Each row below holds a small network's activations on one record, seen along a few directions.
Here are examples, each followed by its value of one field, Defod.
The largest differences between rows may come from other fields.
Strong random noise was added to every row along 2 fixed directions; ignore it. To show where, here is one row again and again, with new noise each time:
[  29  -67  547  382 -320 -117  158   -7  192  190 -338   30  -16 -211
 -127  282 -303   -3  157 -114  179]
[   9 -466   97 -360 -199 -316  255  -32  -35  184   62  -17  -79  112
 -125  -36   16  -50   25 -250  120]
[  -6  523  313  473 -143  246 -223  -21   35  104 -170   20  125 -262
  -58   98 -278   -6   41  227  -78]
[  -9   43   66  -90 -114  -16  -28  -35  -77  128   63  -11   33  -13
  -79  -70  -57  -39  -15   17  -36]

[  33 -224  346  676   83  -37  213   61  378 -160 -503  -36  -85 -152
  107  474  -96   48  171 -162  265]	h9
[  13 -392 -139  -89  130 -139  208   49   93 -144  -16   13 -134  142
   95   93  183   28   24 -217  153]	h8
[  -3 -149   15 -458 -261 -183   63  -72 -171  229  228   24   20   71
 -181 -211  -21  -32  -35  -70  -46]	h3
[ -72  242 -280  144  319  266 -233   40  -53 -187   55  -64   41   14
  148  -38  159  -25  -81  165 -131]	h10
[  77 -186  240  -89 -231 -222  178  -59   24  161 -102   48  -24  -21
 -102   49 -177   17   98  -97  105]	h11
[  14 -605  -17  -32   71 -256  352   75  196 -128 -149   20 -191  127
   79  222  170   35   84 -356  268]	h8
[ -40  595  -15  583  165  419 -328   64   88 -183  -98    7  109 -200
  130  101  -44   37  -21  277 -132]	h2
[  36  195 -119  -15  119   97 -107   -9  -53  -58   24   21   -3    9
   65  -63  -19   31  -16  140  -97]	h7
[  45  162   80   98  -17   40  -51  -36   -8   10  -40   15   44  -61
    6    3 -117   12   26  104  -22]	h11
[ -66  153 -314 -164  155  140 -150   35 -112 -108  232    6   58   92
   51 -172  205  -18 -118   80 -115]	h1
[ -15  388 -170  468  372  355 -255   19   66 -277 -100  -83   78  -83
  200   84   63   28  -45  230 -114]	h9
[ -16  238   30 -166 -181   36 -116  -34 -155  157  129   79   94  -30
 -121 -147 -107   -8  -27  117  -96]	h1
[ -20  184 -107 -101   52   99 -157   -9 -133   43  112  -23   33    7
    5 -141    0  -39  -52  136 -134]	h10
[ -16  209   83  -47 -181   56 -119  -51 -107  148  119   17   79  -80
 -111 -118 -105  -23  -31  104 -104]	h3
[ -52  160 -206   80  225  196 -163   -3  -28 -150   97  -98   74   23
   93  -54  147  -14  -84  120 -105]	h5
[   4  107  263   56 -241  -33  -12  -43  -40  204  -74   34   48 -108
 -139   19 -204  -17   42   30    3]	h4
[ -18  396 -276  368  429  358 -253   40   55 -317  -43  -40   39  -31
  225   43  122   43  -49  242 -125]	h7
[ -33  355 -191 -280   10  151 -239  -47 -244   80  297  -24  119   37
  -61 -318   43  -50 -156  203 -225]	h4
[ -35  137  143  509   98  145  -39   83  186 -130 -287   29  -15 -140
   86  265  -48   16   72   16   83]	h6
[ -31  147  100  404   74  162  -83   16  133  -93 -158  -69   46 -124
   59  160  -31    5   20   62    3]	h5
[  38 -374  133 -339 -286 -313  234  -12  -27  194   49   63  -88   69
 -136  -40  -64   10   47 -212  100]	h2
[ -42  189   42  405  133  177  -90   71  115 -135 -181   20   11  -98
   86  168   -4    3   30   65   30]	h6

Which value of Defod does each new row have?
[  80 -175  278  227  -74 -146  201    3  174   22 -300   41 -104  -86
    2  236 -176   55  142 -115  168]	h7
[ -45  212 -473 -707   23   90 -261  -91 -414   96  597  -30  120  191
  -74 -533  198  -64 -219  191 -319]	h3
[  10  -79  183 -145 -236 -145   69  -36  -66  212    8   22   -3  -15
 -139  -45 -124  -41   26  -58   25]	h4
[  -6  673   69  230  -25  331 -375  -35 -139   85   23    8  130 -174
  -11 -104 -208  -27  -32  381 -237]	h10
[   1 -127   20  366  220   56   68   40  178 -198 -244  -49  -64  -18
  137  246   66   30   57  -60  115]	h9
[ -12   44 -115 -298  -11  -19  -76  -40 -188  107  174  -18   30   70
  -52 -195    3  -50  -61   73 -109]	h10
[ -13  364  -14  -60  -66  124 -196   -6 -154  102   76   67   70  -57
  -59 -146 -102  -14  -44  189 -138]	h6
[  59  471  558  720 -294  157 -107    9  191  112 -355   91   72 -376
  -62  263 -447   60  139  155   33]	h2
[  15 -424   20 -582 -281 -326  224  -56  -96  214  218    8  -59  139
 -184 -192   61  -36  -38 -230   44]	h3
[ -66 -104 -288 -230  142    5  -10   32  -76  -99  192   -4    7  142
   41 -109  232  -27  -78  -50  -24]	h1
[  20  -66   94 -143 -190 -105   61   -9  -35  129   34   47  -21   -7
  -86  -39  -73   13   15  -52   20]	h2
